Each row below holds a small network's activations on one record, seen along a few directions.
After each row come some of the record's fields: VUN, GANUB, LOMA, RUS, BUK.
The largest differences between rows may come from other fields.
(in the rows, 500 means zero)
Strong random noise was added to every row along 3 fixed directions; ignore it. To show where, here is one row again and again, with new noise each time:
[451 200 430 573 239 728 323 421 482 633 545 377 616 461 443 326 796 410]
[307 576 408 419 419 344 719 654 431 445 530 561 591 597 513 611 409 606]
[338 667 567 380 363 363 691 511 432 421 490 480 504 628 569 708 355 552]
[370 445 453 504 314 514 554 536 478 522 514 477 594 568 514 511 579 528]
[386 349 383 351 439 491 508 522 322 516 617 443 562 422 380 470 494 448]

[683 300 621 433 534 704 199 219 419 606 531 308 367 315 410 393 545 277] => VUN=dinas, GANUB=bef, LOMA=puli, RUS=gevu, BUK=zugel
[597 509 510 485 665 417 564 581 542 502 476 540 451 490 557 500 384 506] => VUN=dinas, GANUB=bef, LOMA=rov, RUS=gevu, BUK=gineg
[346 534 354 261 622 381 550 583 267 516 671 483 506 335 235 521 346 463] => VUN=mubul, GANUB=toki, LOMA=sefu, RUS=peze, BUK=nodo
[491 573 464 320 612 469 397 377 272 457 611 503 397 336 251 532 457 412] => VUN=mubul, GANUB=nazo, LOMA=rov, RUS=peze, BUK=ropo
[529 653 582 552 542 451 553 501 593 499 417 529 445 561 565 571 427 549] => VUN=dinas, GANUB=bef, LOMA=sefu, RUS=gevu, BUK=zugel
[405 351 433 381 419 506 502 519 380 563 592 388 562 439 436 468 482 431] => VUN=dinas, GANUB=toki, LOMA=puli, RUS=peze, BUK=mikim
[637 327 795 584 238 746 335 167 616 494 379 303 465 621 746 528 619 392] => VUN=dinas, GANUB=bef, LOMA=sefu, RUS=peze, BUK=mikim
[480 695 655 742 221 664 386 370 680 602 378 460 481 625 538 508 801 505] => VUN=mubul, GANUB=nazo, LOMA=rov, RUS=peze, BUK=ropo
[559 617 611 433 605 456 482 414 487 499 481 449 383 452 491 574 345 453] => VUN=dinas, GANUB=nazo, LOMA=sefu, RUS=gevu, BUK=zugel
[392 222 323 412 448 538 471 582 372 605 641 408 637 377 372 362 549 432] => VUN=dinas, GANUB=nazo, LOMA=sefu, RUS=peze, BUK=mikim
[467 816 594 577 471 460 536 416 549 390 416 614 442 626 524 646 493 599] => VUN=mubul, GANUB=nazo, LOMA=sefu, RUS=poz, BUK=ropo
[484 474 485 528 398 670 279 344 441 589 542 426 482 390 295 398 717 407] => VUN=mubul, GANUB=bef, LOMA=sefu, RUS=peze, BUK=ropo
[390 517 388 384 530 485 488 527 348 503 603 503 517 411 305 478 477 494] => VUN=dinas, GANUB=bef, LOMA=sefu, RUS=peze, BUK=nodo
[532 501 474 581 467 513 527 504 531 400 436 637 528 612 572 508 576 606] => VUN=dinas, GANUB=bef, LOMA=teb, RUS=peze, BUK=gineg
[354 465 475 298 446 406 617 534 349 503 583 395 534 481 474 582 335 456] => VUN=dinas, GANUB=toki, LOMA=sefu, RUS=peze, BUK=mikim
[626 495 746 746 290 723 352 331 771 636 316 370 461 630 718 473 678 459] => VUN=dinas, GANUB=toki, LOMA=sefu, RUS=gevu, BUK=zugel
[421 551 686 362 285 524 501 306 421 505 486 302 446 555 564 650 419 396] => VUN=dinas, GANUB=toki, LOMA=puli, RUS=peze, BUK=mikim
[415 659 639 411 367 373 695 477 489 397 436 473 474 675 672 725 349 551] => VUN=dinas, GANUB=bef, LOMA=rov, RUS=peze, BUK=mikim
[510 472 430 619 492 560 469 587 591 586 462 535 543 520 516 394 612 536] => VUN=dinas, GANUB=toki, LOMA=rov, RUS=gevu, BUK=zugel
[379 703 561 554 365 481 566 485 549 494 461 512 516 599 499 619 519 570] => VUN=mubul, GANUB=nazo, LOMA=sefu, RUS=peze, BUK=nodo
[598 452 483 420 690 413 567 501 439 322 520 594 472 492 566 545 344 525] => VUN=mubul, GANUB=nazo, LOMA=teb, RUS=poz, BUK=mikim
[641 386 490 748 478 618 434 553 719 573 386 578 534 569 628 357 706 551] => VUN=dinas, GANUB=bef, LOMA=rov, RUS=gevu, BUK=gineg
[479 508 450 334 596 483 442 476 323 527 610 447 441 336 303 479 451 402] => VUN=mubul, GANUB=toki, LOMA=teb, RUS=peze, BUK=ropo
[630 402 490 470 668 481 487 539 503 519 500 513 448 433 524 445 421 465] => VUN=dinas, GANUB=toki, LOMA=rov, RUS=gevu, BUK=gineg
[472 684 553 412 581 418 513 435 429 442 513 499 415 462 424 610 350 487] => VUN=dinas, GANUB=bef, LOMA=sefu, RUS=poz, BUK=zugel
[571 494 558 370 683 360 648 552 486 402 485 508 458 532 659 599 216 513] => VUN=dinas, GANUB=toki, LOMA=rov, RUS=gevu, BUK=mikim
[506 550 566 410 541 422 595 550 515 530 492 417 443 507 576 552 361 459] => VUN=mubul, GANUB=toki, LOMA=rov, RUS=gevu, BUK=mikim
[602 343 514 427 578 637 261 361 406 647 572 345 419 289 337 353 534 313] => VUN=dinas, GANUB=toki, LOMA=puli, RUS=gevu, BUK=zugel
[435 701 785 364 315 452 574 279 472 419 430 337 400 629 647 761 329 443] => VUN=dinas, GANUB=bef, LOMA=sefu, RUS=peze, BUK=mikim
[460 809 660 582 368 473 560 442 600 463 398 507 432 639 568 653 538 557] => VUN=mubul, GANUB=bef, LOMA=teb, RUS=peze, BUK=ropo
[606 491 535 326 692 446 462 403 354 397 549 495 392 409 460 541 311 419] => VUN=dinas, GANUB=nazo, LOMA=rov, RUS=poz, BUK=gineg
[494 269 607 430 261 703 303 279 423 628 543 230 500 432 488 436 612 304] => VUN=dinas, GANUB=toki, LOMA=puli, RUS=peze, BUK=mikim
[590 622 778 602 367 570 471 342 675 485 373 372 405 607 708 594 514 439] => VUN=dinas, GANUB=bef, LOMA=teb, RUS=poz, BUK=mikim
[623 508 619 391 635 464 495 433 492 486 491 405 370 429 547 531 345 397] => VUN=dinas, GANUB=bef, LOMA=teb, RUS=gevu, BUK=mikim
[411 558 500 542 381 411 672 575 556 413 437 583 580 674 649 612 486 627] => VUN=dinas, GANUB=nazo, LOMA=rov, RUS=peze, BUK=mikim
[502 547 519 347 561 518 382 389 330 539 603 395 399 326 289 487 483 354] => VUN=mubul, GANUB=nazo, LOMA=teb, RUS=peze, BUK=ropo
[375 703 531 488 434 432 605 541 505 509 488 495 513 573 480 616 433 561] => VUN=mubul, GANUB=bef, LOMA=sefu, RUS=peze, BUK=nodo
[373 401 328 634 372 429 707 764 597 489 471 639 711 663 632 474 596 685] => VUN=dinas, GANUB=nazo, LOMA=rov, RUS=peze, BUK=mikim
[516 342 380 531 621 398 693 753 583 464 491 601 619 577 676 457 407 609] => VUN=mubul, GANUB=toki, LOMA=teb, RUS=gevu, BUK=mikim
[476 462 378 529 575 492 457 577 475 556 554 545 547 418 382 412 524 511] => VUN=dinas, GANUB=bef, LOMA=puli, RUS=poz, BUK=zugel
[497 372 395 592 424 665 323 485 488 626 557 460 554 390 335 308 774 434] => VUN=mubul, GANUB=nazo, LOMA=teb, RUS=peze, BUK=ropo
[588 227 469 408 556 586 399 474 447 568 565 389 482 380 490 380 494 383] => VUN=mubul, GANUB=toki, LOMA=puli, RUS=gevu, BUK=mikim
[659 168 587 495 477 674 357 362 532 535 491 361 503 474 647 401 541 376] => VUN=mubul, GANUB=toki, LOMA=puli, RUS=gevu, BUK=mikim
[431 629 430 336 624 404 507 535 340 513 603 489 439 358 285 516 417 442] => VUN=mubul, GANUB=toki, LOMA=teb, RUS=peze, BUK=ropo

Which values does each new row have?
[510 381 431 554 491 521 516 622 586 597 494 479 553 495 548 389 575 496] => VUN=mubul, GANUB=toki, LOMA=rov, RUS=gevu, BUK=mikim
[420 495 446 445 439 468 530 514 427 486 531 505 531 499 444 511 522 508] => VUN=dinas, GANUB=bef, LOMA=rov, RUS=peze, BUK=mikim
[363 588 457 829 229 605 524 617 748 627 404 569 670 677 551 441 812 648] => VUN=mubul, GANUB=nazo, LOMA=sefu, RUS=peze, BUK=nodo
[600 291 522 580 466 591 464 517 607 576 475 443 537 515 633 406 584 461] => VUN=mubul, GANUB=nazo, LOMA=rov, RUS=gevu, BUK=mikim
[392 617 287 554 658 296 706 815 527 457 516 739 605 545 472 508 401 697] => VUN=dinas, GANUB=toki, LOMA=puli, RUS=poz, BUK=zugel
[496 418 713 367 285 599 416 249 420 518 495 261 440 525 596 596 454 349] => VUN=dinas, GANUB=toki, LOMA=puli, RUS=peze, BUK=mikim
[467 597 455 388 709 220 852 777 525 371 478 618 528 618 696 643 161 647] => VUN=mubul, GANUB=toki, LOMA=teb, RUS=gevu, BUK=mikim
[409 367 360 374 530 550 397 513 333 613 658 415 542 304 240 385 535 402] => VUN=mubul, GANUB=toki, LOMA=sefu, RUS=peze, BUK=nodo
[405 376 492 347 408 471 555 494 376 513 565 392 548 493 515 541 408 447] => VUN=dinas, GANUB=toki, LOMA=puli, RUS=peze, BUK=mikim
[484 638 596 753 273 621 450 465 702 584 385 500 531 632 570 491 762 552] => VUN=mubul, GANUB=nazo, LOMA=teb, RUS=peze, BUK=ropo
[436 482 523 529 328 501 575 503 533 482 456 485 559 616 609 552 551 535] => VUN=dinas, GANUB=nazo, LOMA=rov, RUS=peze, BUK=mikim
[598 397 568 465 551 577 368 411 498 555 539 348 441 360 466 407 501 346] => VUN=dinas, GANUB=bef, LOMA=teb, RUS=poz, BUK=mikim
[426 654 432 500 497 466 496 504 436 475 521 597 481 483 343 531 567 548] => VUN=mubul, GANUB=bef, LOMA=rov, RUS=peze, BUK=ropo
[395 682 636 573 283 538 522 415 581 520 436 452 507 627 544 621 562 537] => VUN=mubul, GANUB=bef, LOMA=sefu, RUS=peze, BUK=nodo
[469 565 358 469 725 295 710 763 504 475 515 651 535 506 489 530 304 635] => VUN=dinas, GANUB=bef, LOMA=sefu, RUS=gevu, BUK=zugel
[465 386 219 638 617 513 453 695 518 550 566 674 631 404 331 302 654 588] => VUN=dinas, GANUB=nazo, LOMA=sefu, RUS=poz, BUK=zugel
[571 357 421 568 567 576 401 526 521 591 509 517 521 425 439 363 584 484] => VUN=dinas, GANUB=bef, LOMA=puli, RUS=gevu, BUK=zugel
[624 396 698 449 449 577 427 349 535 542 478 316 406 486 636 521 456 359] => VUN=mubul, GANUB=nazo, LOMA=rov, RUS=gevu, BUK=mikim
[469 154 294 478 449 611 380 513 380 551 611 492 629 384 369 301 681 443] => VUN=dinas, GANUB=nazo, LOMA=rov, RUS=peze, BUK=mikim
[482 419 632 343 372 522 490 350 396 499 528 306 456 490 560 582 407 367] => VUN=dinas, GANUB=nazo, LOMA=rov, RUS=peze, BUK=mikim
[510 668 650 292 505 532 348 247 310 510 567 327 300 339 293 580 448 308] => VUN=mubul, GANUB=bef, LOMA=teb, RUS=peze, BUK=ropo
[575 354 417 685 548 531 528 679 700 576 446 554 596 531 619 341 617 562] => VUN=dinas, GANUB=bef, LOMA=teb, RUS=gevu, BUK=mikim
